These are the activations of a small network on made-up records, seen along a few directions, one row for each record.
Here are examples, each followed by its value of one field, W.
Other fields move the rows too, some of them a lot.
Strong random noise was added to every row along 6 fixed directions; ignore it. To show where, here is one row again and again, with new noise each time:
[ 245  337 -349   51  139  -64   37  241 -243 -231 -111 -380  367  104
  113 -281  302  336  238   46 -253]
[ 504  133 -532  304  218 -412  168  187 -205 -284  -50 -132  128   24
 -223 -218   33  346 -353   71 -349]
[-117  -66 -344  360 -205  135 -101  -17 -519    2  -61 -350  328 -257
  -47  604  -82   73   82  208 -220]
[-148   73  130  -14  180   -5  -48 -160   85 -191 -251  154 -433  251
  -96 -255    0 -116 -173 -135  -60]
[ 240 -200 -204  144 -278  -25  116   76  -30  138  401 -133  487 -308
  -73  274   32  282  222   39  144]
[-323  -31  251  215   -1  113   -7 -380  288 -324 -243  110 -743  311
   33  -93   11 -164  213 -355   38]
[ 562  -41 -242  107  133 -406  270   82  242 -207  197  173   25   98
 -230 -452   70  357 -207 -122   -2]
[  69  -47  267 -139  -70  -62  122   38  478  176  387   42 -141 -153
  -23 -141  108   35  145 -280  341]

[ 265  -80 -104 -229 -185  384  178  -66  266 -208  163  395  123  473
  126 -440  279   58  371  -85  244]
w7
[ 505 -563 -456  685 -560  -58  402 -232  266 -260  502  204   55 -136
  -67  440 -143  284  308  -98  160]
w2
[ -21 -242 -345  -93  -70  244 -128  -70 -682   32 -259  347  522  262
   -8  184 -200  -96 -349  582 -311]
w2
[ -78  -90  -12   98   44   16  -10 -223  -95 -228 -231  193 -212  240
 -116  -57 -104    1 -152   16 -106]
w1
[ 143  140  170 -283  268 -185   64  119  265    9  -34  255 -195  253
  -72 -501   58  -74 -271 -105   64]
w9
[-163 -340   99  -82 -232  392  -77 -443  -20 -264 -212  438  238  485
   69 -175   49   83  490   34  185]
w5
[  38 -138 -249  172   17  -35  -86 -191 -386 -264 -329   86  331  174
 -141  -14  -93  213  -34  219 -197]
w5
[ 171 -332 -536  713 -285  171  178 -370 -165 -606 -219  309 -230  430
  -34  264 -128   40  110   26 -262]
w6
[-185 -335 -188  529 -172  -50   -5 -272 -289  -46 -111   60 -408 -184
 -212  734 -470 -240 -480  133 -225]
w8
[ 132   15  302 -313  152 -124  110   34  476   11  104  267 -177  215
   64 -581  138   21   24 -220  234]
w6
[ -94  516  -81   77  258 -236 -131  402 -275  115 -159 -759  112 -352
   89  154  108   25  -15   13 -275]
w9
[ 141 -129  147 -177 -186   32  157    5  297   58  339   24  263   63
  279 -252  217  268  555 -117  239]
w4
[ 153  -50   98 -167   67   55  132  -31  341  -87   67  431 -275  353
  -55 -420   93  -87 -130 -171  157]
w3
[  55 -194 -290  298 -114  -66   11 -205 -388 -294 -228  -36  351  197
   74  118  -94  294  236  216 -263]
w8
[ 512 -117  -99   -5 -141 -264  371  184  413   50  569  -35  187  -54
  246 -293  203  380  360 -150  142]
w4
[-137   -4  374  -50 -208  429  -16 -264  672 -182  103  210 -296  147
  -30 -184  290  -52  726 -532  599]
w3
[ 513 -175 -355  148  -10 -203  257   97  125  -44  280  289  -45  -34
 -285  -73  -92   74 -503   15    9]
w7
[-669  127  359  -66   79  202 -287 -164 -242   64 -394 -219 -338   19
  166  228  -81 -296   44   17 -149]
w1

Which value of W does each new row have?
[-111  149   23  -55  110  -24 -170   83 -172   57 -158 -206  163 -119
  -70   61   22  -11   -7   35  -31]
w9
[ 140 -144 -232  186  189 -114    9 -294 -151 -478 -448  449 -166  497
 -256 -355 -128   79 -358   79 -233]
w5
[ -96  132  197 -281  131 -105  -46  212   12  321  131 -167  -13 -221
  110  -67   30  -83 -179   41  -16]
w4
[-166  -28  374 -552   16  224 -124   18  147  319  138  275  149    4
  -66 -222   70 -150  -79   12  321]
w7
[ 305  333  145 -575  358 -159  103  354  364  125  177  147  -53  154
   46 -828  292    4 -248 -105   97]
w7
[  99  -17  -70 -138  -82   27  -17  208 -108  301  291 -117  316 -324
  -67  210    7   26 -106  118   83]
w1
[-169  151   67 -160  228  -35 -220  113 -216  229 -156  -22   15 -230
 -328  103 -131 -207 -571  131  -39]
w5
[-134   55   19  216   77 -177   39   18    3   28  -18 -227 -473 -136
  114  167  -89 -132 -175  -77 -222]
w4
[-227  265  395 -304  293 -263  -85  224  152  363   46 -213 -361 -266
   76  -86  -62 -255 -358  -60  -29]
w8
